These are the activations of a small network on made-up records, seen along a few directions, one row for each record.
Here are examples, each followed by its value of one field, Papet.
Other fields move the rows too, some of them a lot.
In the rows, 500 means zero.
Strong random noise was added to every row along 22 fixed directions; ignore it. To show where, here is one row again and again, with new noise each time:
[308 726 414 432 653 594 418 484 534 568 484 431 492 573 616 458 548 595
 479 333 586 636 440 459 519 150 565 369 578 664 484 341 702 759 613 463
 417 586 487 400 513 371 473]
[433 623 330 486 379 652 475 358 698 583 525 466 801 647 526 421 531 449
 489 686 491 531 482 265 474 512 552 490 484 500 318 608 536 613 550 305
 410 475 445 588 582 635 489]
[560 444 500 514 428 431 543 575 552 535 465 434 312 420 599 455 529 532
 501 471 316 334 449 606 688 425 540 683 414 643 716 457 466 512 499 414
 437 475 531 544 565 483 557]
[605 609 426 701 425 515 500 273 592 603 666 583 440 434 508 434 604 386
 406 663 442 469 275 389 517 472 388 448 389 699 659 534 357 444 471 471
 404 386 578 528 512 610 580]
[427 466 501 508 546 589 380 514 590 483 434 413 619 419 436 584 677 633
 258 734 436 506 701 461 573 595 649 521 453 686 446 527 646 673 350 486
 600 543 566 438 487 656 532]
[463 563 522 638 667 500 548 611 495 555 283 473 674 695 470 439 657 505
 483 575 516 580 367 486 417 415 588 473 655 448 536 512 522 498 725 413
 439 452 494 489 611 451 335]
[431 468 498 508 381 457 473 594 575 461 458 491 461 507 628 651 521 544
 491 439 370 508 554 558 646 487 627 678 385 447 401 417 604 613 354 545
 468 523 598 440 553 616 518]
[546 653 399 573 386 528 527 402 632 543 363 606 542 299 625 419 484 574
 362 400 479 560 398 472 559 521 528 299 631 512 500 468 427 610 339 521
 515 588 397 575 477 490 372]
[411 559 510 583 259 400 545 711 507 391 372 544 369 354 428 585 577 238
 500 493 576 554 525 512 624 509 515 468 402 566 408 515 431 430 431 564
 366 502 355 384 561 499 368]
[592 376 433 496 629 451 592 511 398 394 599 508 512 631 517 499 436 383
 546 601 439 453 472 706 578 336 430 616 297 485 698 740 470 609 428 427
 515 398 596 622 549 262 637]
[653 693 391 259 474 329 543 350 349 503 781 810 625 415 472 630 366 410
 479 463 705 438 372 638 442 418 478 265 465 598 704 538 541 433 523 586
 592 523 472 546 480 272 412]
[461 474 462 411 588 466 540 547 536 480 624 460 406 511 667 384 495 606
 446 445 467 339 478 441 530 316 551 708 600 688 639 444 498 682 594 467
 448 452 637 380 511 569 557]
[469 449 527 499 475 288 538 677 326 394 577 377 389 534 423 523 487 228
 703 521 710 655 548 391 390 387 388 638 296 510 421 406 526 307 724 501
 276 422 487 428 571 373 473]
[530 506 407 531 463 424 597 555 388 458 441 502 301 432 638 726 412 529
 407 481 524 531 374 528 657 463 455 654 510 528 517 591 620 572 530 706
 472 510 548 616 475 379 471]
[305 611 609 466 605 644 374 665 435 564 418 450 563 564 414 542 580 686
 422 486 422 602 591 508 680 499 579 586 472 650 418 339 683 652 475 398
 646 699 520 473 582 624 423]
[445 553 496 546 406 665 496 437 632 432 353 513 555 645 565 645 430 508
 409 509 488 561 554 456 627 467 496 486 516 498 370 703 558 537 526 488
 383 470 444 613 389 451 514]
[467 450 388 520 479 529 631 560 557 465 463 533 442 451 456 569 614 432
 426 500 550 399 318 380 393 561 565 504 755 467 426 716 441 455 541 731
 525 444 478 402 392 670 493]
[347 461 544 434 615 769 540 500 462 539 626 560 377 343 468 635 410 714
 342 567 492 507 583 376 528 626 399 422 600 539 344 483 473 501 415 568
 652 543 467 498 408 568 429]
[456 461 663 472 523 546 619 517 494 357 537 644 486 614 455 759 303 552
 392 481 507 418 649 540 460 518 385 253 592 450 368 656 518 353 453 528
 604 374 404 618 288 368 525]
[445 385 416 376 414 548 615 641 660 382 317 545 575 414 413 395 336 639
 448 149 439 465 364 461 541 486 331 461 426 558 267 446 534 584 460 315
 580 522 234 722 479 362 480]
[386 565 453 428 552 546 624 600 479 451 616 580 758 546 433 402 522 477
 544 384 567 524 539 548 548 334 601 473 591 473 515 522 499 522 413 422
 647 632 396 460 424 519 463]
[383 320 522 630 403 461 617 545 442 398 385 515 525 446 538 544 438 419
 497 710 499 470 566 454 536 763 505 694 438 252 374 604 457 626 468 557
 470 512 466 502 699 466 442]
[486 482 540 611 457 422 571 506 518 382 368 476 504 421 435 395 543 431
 555 376 485 586 542 375 255 624 548 219 664 277 334 494 434 471 379 586
 554 580 404 503 401 533 507]
[640 287 426 640 558 452 593 488 518 468 485 307 390 350 535 352 490 415
 507 613 506 519 527 454 415 543 372 569 533 433 539 697 323 422 313 573
 550 405 497 603 380 529 671]

[525 516 651 577 617 605 570 749 438 468 566 638 448 651 371 678 613 588
 462 444 238 568 477 543 488 465 509 389 506 435 409 441 433 333 426 448
 584 411 651 490 455 645 318] -> b1
[509 477 487 561 604 505 696 621 413 655 681 480 520 478 516 312 292 591
 543 439 451 426 368 547 635 407 202 603 558 524 535 444 361 408 310 325
 823 486 376 753 496 555 553] -> b5
[521 248 474 401 544 449 547 639 626 212 513 485 472 321 519 284 533 544
 395 326 538 446 652 424 434 382 510 654 471 683 521 438 351 611 444 458
 380 415 558 294 374 525 523] -> b7
[560 509 554 560 472 411 465 565 597 342 438 584 590 597 621 559 398 687
 303 425 261 539 604 578 656 399 442 472 279 632 402 355 610 776 265 275
 536 417 619 661 538 447 491] -> b12
[632 525 496 566 637 442 475 573 310 436 523 390 356 563 398 294 643 314
 639 458 445 575 431 561 462 375 528 552 503 560 749 629 383 527 506 528
 502 584 656 469 467 523 606] -> b9
[595 392 511 390 564 431 568 681 324 328 583 638 534 334 349 519 546 456
 477 347 648 582 528 618 555 486 548 673 512 569 643 542 397 335 433 673
 604 619 548 359 307 547 427] -> b2
[331 602 412 627 403 452 530 574 639 512 347 596 713 613 502 717 679 393
 404 542 583 514 365 609 634 348 682 520 459 529 437 522 694 576 550 559
 405 433 419 358 590 489 416] -> b4
[511 484 484 377 418 551 491 617 483 536 397 414 248 378 328 409 648 401
 720 254 401 435 380 589 538 481 593 455 459 522 632 474 451 346 625 504
 425 645 374 465 495 432 515] -> b8
[507 372 605 437 572 587 469 508 355 436 408 531 509 376 486 676 381 584
 493 599 701 731 730 469 434 701 472 544 474 300 373 462 471 313 639 619
 381 535 484 461 486 323 254] -> b6
[470 401 471 564 591 343 618 620 484 348 622 447 746 588 387 597 600 547
 431 611 405 565 679 460 371 393 562 373 314 478 334 376 727 547 382 343
 614 414 545 594 478 435 546] -> b4
[365 641 602 491 435 581 484 387 426 538 567 602 744 635 488 179 190 278
 745 443 764 560 592 516 510 522 285 414 552 307 437 603 286 532 463 329
 574 630 227 536 627 404 474] -> b10
[408 505 523 607 553 583 708 549 387 425 493 489 394 452 543 331 517 596
 558 480 263 532 551 383 486 545 615 398 641 299 532 388 397 634 494 393
 500 675 507 569 541 428 385] -> b11
[547 538 431 685 485 427 524 384 494 334 409 615 568 349 521 431 498 412
 397 394 628 732 449 450 396 520 454 303 552 396 414 548 429 654 261 691
 533 572 500 472 382 459 494] -> b13
[506 423 558 360 509 482 490 526 440 463 456 591 469 452 658 696 325 625
 496 420 515 444 650 771 648 503 583 574 499 358 578 508 564 553 440 597
 538 538 509 480 512 314 430] -> b9
[602 576 612 619 427 334 547 490 369 574 476 422 343 371 553 386 447 459
 544 581 522 482 569 469 511 576 452 461 579 527 677 394 416 343 601 458
 452 540 438 592 530 413 423] -> b11
[656 500 502 456 446 428 441 464 579 563 646 456 395 535 515 470 366 340
 556 460 635 468 462 572 559 288 234 575 347 764 618 585 389 241 492 438
 425 277 463 561 368 492 679] -> b3
[595 411 333 523 500 587 711 587 562 423 472 607 385 348 417 512 634 510
 417 465 357 474 253 462 509 464 505 446 478 536 571 548 349 398 562 473
 394 413 472 559 451 414 354] -> b13
[521 526 609 495 545 485 387 383 457 571 560 518 509 389 532 584 415 643
 452 477 600 621 618 553 562 515 429 484 401 568 539 280 585 378 440 524
 547 574 493 516 417 454 533] -> b5
[477 340 577 585 483 592 588 512 504 446 484 342 577 551 421 391 528 440
 546 711 442 410 740 439 528 613 534 608 568 412 527 720 402 384 520 396
 518 506 432 572 409 542 599] -> b2
[485 507 389 434 319 560 560 420 409 509 647 722 675 442 280 600 488 359
 625 475 581 598 283 403 466 737 447 530 288 323 325 490 482 347 552 556
 516 632 412 549 597 536 392] -> b12
[488 563 445 604 541 460 654 418 336 478 745 667 472 323 478 672 532 576
 360 639 483 569 448 360 415 572 487 292 516 452 454 369 559 523 428 636
 615 531 576 527 474 488 362] -> b8
[471 479 481 518 381 439 529 372 574 485 363 344 629 472 564 265 503 406
 634 545 597 455 646 379 388 541 618 483 607 374 536 515 485 505 683 411
 321 576 338 504 540 380 512] -> b7
[251 474 575 709 514 529 649 455 474 584 499 436 575 554 402 517 565 473
 614 538 515 474 471 504 549 443 516 462 473 377 511 377 636 382 648 422
 512 569 273 521 535 357 571] -> b6
[645 324 591 433 769 497 472 598 413 395 402 483 619 676 253 514 491 522
 548 490 469 621 513 544 208 545 381 318 415 391 405 586 493 359 547 400
 597 374 531 646 449 349 500] -> b1
[493 424 546 576 580 507 477 463 482 433 741 556 520 558 448 484 514 410
 531 549 482 560 566 486 348 468 394 426 383 419 396 515 385 496 270 537
 582 380 648 393 469 632 604] -> b3
[529 468 410 324 486 559 402 416 650 588 620 481 506 517 572 700 541 535
 540 417 509 455 490 638 480 361 607 485 444 490 491 533 615 443 448 612
 468 406 563 395 404 530 614] -> b10

Here are new rows. What is Papet for each?
[616 408 267 550 474 347 600 535 509 439 573 674 610 262 452 323 579 335
 468 510 622 576 234 504 418 490 412 555 319 507 553 449 294 567 394 517
 439 409 512 397 675 462 361] -> b11
[696 733 345 346 571 329 390 509 431 594 503 493 528 538 434 407 545 476
 537 364 438 521 289 560 347 411 508 201 571 623 554 491 605 630 355 486
 724 564 543 644 515 537 530] -> b7
[632 360 545 467 557 301 578 298 285 398 642 516 513 279 583 339 305 611
 479 565 705 459 612 303 269 707 420 609 600 431 628 393 461 496 724 612
 476 578 562 540 492 337 464] -> b4
[431 495 501 257 431 497 540 640 542 435 558 531 459 677 494 616 477 497
 585 454 373 338 547 384 349 563 637 468 612 409 301 516 529 492 602 465
 469 423 553 422 514 651 462] -> b2
[442 458 501 521 474 569 395 283 645 459 571 492 563 495 355 389 613 477
 532 343 460 515 451 457 407 454 499 400 313 573 479 434 567 551 450 475
 477 553 489 436 408 528 759] -> b3
[512 424 471 548 557 578 569 573 500 395 595 458 258 626 365 529 687 410
 446 565 284 303 372 452 518 427 504 544 500 697 593 749 457 552 552 517
 481 382 649 469 419 618 681] -> b12
[584 385 510 427 403 364 625 567 463 491 686 355 386 460 494 411 472 442
 717 495 390 399 593 373 399 504 508 601 439 421 517 389 446 264 592 380
 426 466 498 583 479 542 566] -> b1
[528 416 416 510 553 553 598 497 502 437 558 435 395 562 583 656 542 557
 449 504 386 444 477 495 514 424 589 591 608 440 506 694 584 565 445 676
 530 464 628 532 325 559 641] -> b1
[544 359 398 528 538 318 483 379 342 276 463 413 650 354 418 407 648 438
 460 575 608 558 592 490 411 597 679 618 415 467 617 593 670 778 485 685
 538 719 599 436 496 379 630] -> b12
[613 295 467 554 606 442 574 525 489 426 384 361 406 443 415 552 500 655
 454 396 362 525 426 458 320 541 389 386 457 426 381 474 619 458 509 524
 586 430 499 728 404 355 589] -> b9
[613 549 686 473 433 404 418 655 332 585 582 537 431 518 399 453 466 395
 688 497 449 535 554 554 494 653 446 578 425 432 523 366 323 243 452 439
 578 546 579 487 615 686 398] -> b13
[498 526 449 551 335 520 531 421 759 580 508 477 537 491 538 480 574 538
 454 450 415 365 409 363 479 464 530 468 564 581 429 471 512 399 536 436
 432 399 430 516 426 677 561] -> b1
[466 230 409 459 768 537 525 573 563 591 342 236 465 530 597 499 457 593
 542 516 598 492 466 595 397 387 423 617 585 375 455 590 565 506 543 554
 534 333 440 522 482 339 629] -> b5
